A small network was shown many inputs. Here are its activations along a few directions, one row for each input.
Each table varies a few parts of the input and shows all the possible inputs, shuffled.
A made-up example of a description, with smaller parts first: values(2) and (point or line(9) or (line(4) and ring(5))).
Shared parts are said once, and a part with two or three values counts as separate values.

Other details of the inputs shift rows strongly along two fixed directions, in all tables alike. That doesn't count.

Table:
x1: [ 0.53 -3.98  3.44 -0.37  3.54 -4.49 -3.59  1.21  8.33  3.60  5.11 -1.87
  1.74]
x2: [-1.11 -0.45  1.17  3.94 -3.71 -1.97 -3.75 -0.55 -1.28 -2.50  2.57  6.98
  0.13]
x3: [ 4.04  0.14  0.85 -0.53  1.16 -1.05 -4.03  0.12  8.13  2.25  6.62 -1.27
 -0.42]
x4: [ 1.27  1.11 -3.40 -3.43  1.59  4.08 -2.46  1.23  2.32 -2.64 -1.39 -6.36
 -0.54]
x5: [ 1.22 -1.94  3.99  1.62  1.54 -1.10 -5.13 -1.30  6.65  3.57  6.73 -2.41
  0.06]
x6: [ 4.13 -0.16  2.37 -0.40  1.22 -1.20 -2.46 -0.13  8.07  4.53  7.01 -1.88
 -0.27]
x7: [ 1.26  0.22 -2.85 -2.13  1.37  3.59 -3.42  1.08  1.07 -3.21 -1.46 -7.22
 -0.79]
x8: [-0.60 -0.13  0.57  3.68 -1.89 -3.25 -1.92  1.44  2.07 -2.13  0.31  8.30
  2.19]
x9: [-0.33 -1.89  0.24 -4.29  3.49  1.84 -0.10 -0.37 -0.27  0.93 -0.98 -8.26
 -0.91]
x10: [-0.12 -0.25  1.23  4.40 -2.48 -2.66 -0.35 -0.72 -0.50  0.17  3.09  7.32
  0.55]
x11: [ 0.68  0.15 -0.52 -1.65  2.39  2.98 -0.18 -0.01  0.58  0.97 -1.23 -8.75
 -0.98]
x12: [-1.40  2.45 -1.89 -0.51 -1.25  2.32  6.67 -0.35 -5.62  0.25 -5.16  1.50
 -0.09]
x13: [ 1.82 -0.89  1.98  0.08 -1.75 -4.01  4.12 -0.29  0.03  3.31  3.97  7.59
  0.47]
x14: [ 0.65  0.17 -2.34 -2.46  1.51  3.92 -4.12  0.33  1.03 -3.34 -1.82 -6.93
 -0.75]
x15: [ 1.39  3.05 -4.22 -1.87 -2.33  2.60  3.69  0.97 -4.39 -3.32 -5.01  2.35
 -0.57]
x16: [-1.76 -0.47 -1.04 -1.35 -0.57  0.26  6.61 -0.08 -7.90 -0.27 -4.65  0.83
 -0.31]
x17: [-2.45  2.14 -2.57  0.61 -0.20  0.34  3.77  1.16 -4.30 -2.79 -7.90  2.08
  1.15]
x18: [-2.20 -2.44  4.01  2.52 -2.06 -4.40  0.18 -1.29 -2.75  1.79  3.62  6.59
  0.00]
x19: [ 0.08  0.40 -1.50 -2.10  2.42  3.33 -2.65 -0.55  0.85 -1.41 -1.72 -7.61
 -1.06]
x20: [-2.92  1.80 -1.75  0.88 -1.94  1.66  1.77 -0.95 -7.48 -3.22 -5.40  0.72
 -1.19]
x21: [-2.61  1.75 -1.24  0.84 -0.25  0.24  5.63  0.88 -4.78 -0.47 -8.02  1.53
  1.42]
x22: [ 0.39 -0.94 -0.96 -5.27  3.48  1.99  1.75  0.52  1.17  1.50 -0.47 -7.70
 -0.60]
x23: [-0.09  0.65  0.59  2.99 -2.25 -2.08  0.62 -0.59  0.84  0.75  3.13  8.09
  0.81]
x24: [-1.86 -0.50  3.83  4.78 -3.02 -2.94 -0.67 -1.75 -1.87  1.71  3.06  6.39
 -0.04]
Each input here is: line(4) and (point or line(5)).
The inputs of x8 and x17 match in every part but the line(4) part. If x7 is changed in the same way as x8 into x17, which row does it become?
Answer: x10
Which other rows agree with x21 in the line(4) part? List them by row number.
Answer: x5, x6, x11, x12, x24
Which other rows agree with x16 in the line(4) part? List them by row number.
Answer: x1, x9, x13, x18, x22
Change only the line(5) part in x2. List by row number the other rows that result.
Answer: x4, x7, x14, x15

Table:
x25: [-1.12  0.84 -1.09 -0.78 -1.18  0.98  4.62 -0.50 -5.90 -0.46 -3.81  1.30
 -0.54]
x26: [ 0.59 -0.08  0.14  1.52 -0.47  0.11 -4.77 -0.01  2.92 -1.52  2.47  0.14
 -0.01]
x27: [-1.32  0.27  0.17  0.91 -0.52 -0.54  2.42 -0.14 -2.68  0.19 -2.34  1.73
  0.35]
x28: [-1.85 -0.10  0.21  0.83 -1.17 -1.08  3.01 -0.23 -4.01 -0.31 -2.39  3.74
  0.45]
x29: [-0.85 -0.27  1.14  2.79 -1.75 -1.04 -2.26 -0.63 -0.41 -0.84  1.67  3.49
  0.11]
x30: [-0.55 -0.67 -0.39 -1.83  1.00  0.75  0.90  0.09 -1.62 -0.20 -1.41 -2.97
 -0.41]
x31: [ 1.43  0.87 -1.81 -3.11  2.10  2.83 -0.66  0.40  1.81 -0.17 -0.99 -6.93
 -0.95]
x32: [-0.41 -0.31  1.65  2.01 -0.87 -1.63  0.78 -0.59  0.06  1.62  1.58  3.50
  0.51]
x33: [ 0.58 -1.08  1.35  1.11 -0.02 -2.23 -2.37  0.37  3.71  0.69  3.40  2.62
  0.84]
x34: [ 1.19 -0.30 -0.33 -3.40  3.34  2.49 -1.89  0.00  2.99  1.20  0.60 -9.68
 -1.25]
x35: [ 1.75 -0.74  1.48  0.90 -0.58 -1.77 -1.93 -0.12  3.63  1.39  4.83  2.80
  0.26]
x36: [-0.15  1.28 -0.94  0.68 -1.08  0.32  2.31  0.13 -1.71 -0.42 -1.98  2.63
  0.38]
x37: [ 0.99 -0.47  0.98  0.95  0.67 -1.33 -2.40  0.49  4.30  0.87  2.63  0.33
  0.66]
x38: [-0.29  0.76 -2.58 -2.59  0.54  2.13  2.26  0.74 -3.10 -2.04 -4.26 -2.71
 -0.40]
Describe the family of inputs behind these rows.
Answer: values(2) and (point or ring(6))
Change only the values(2) part in x28. List by row number the other rows that result.
Answer: x33
Change only the values(2) part in x36. List by row number the other rows that result.
Answer: x32
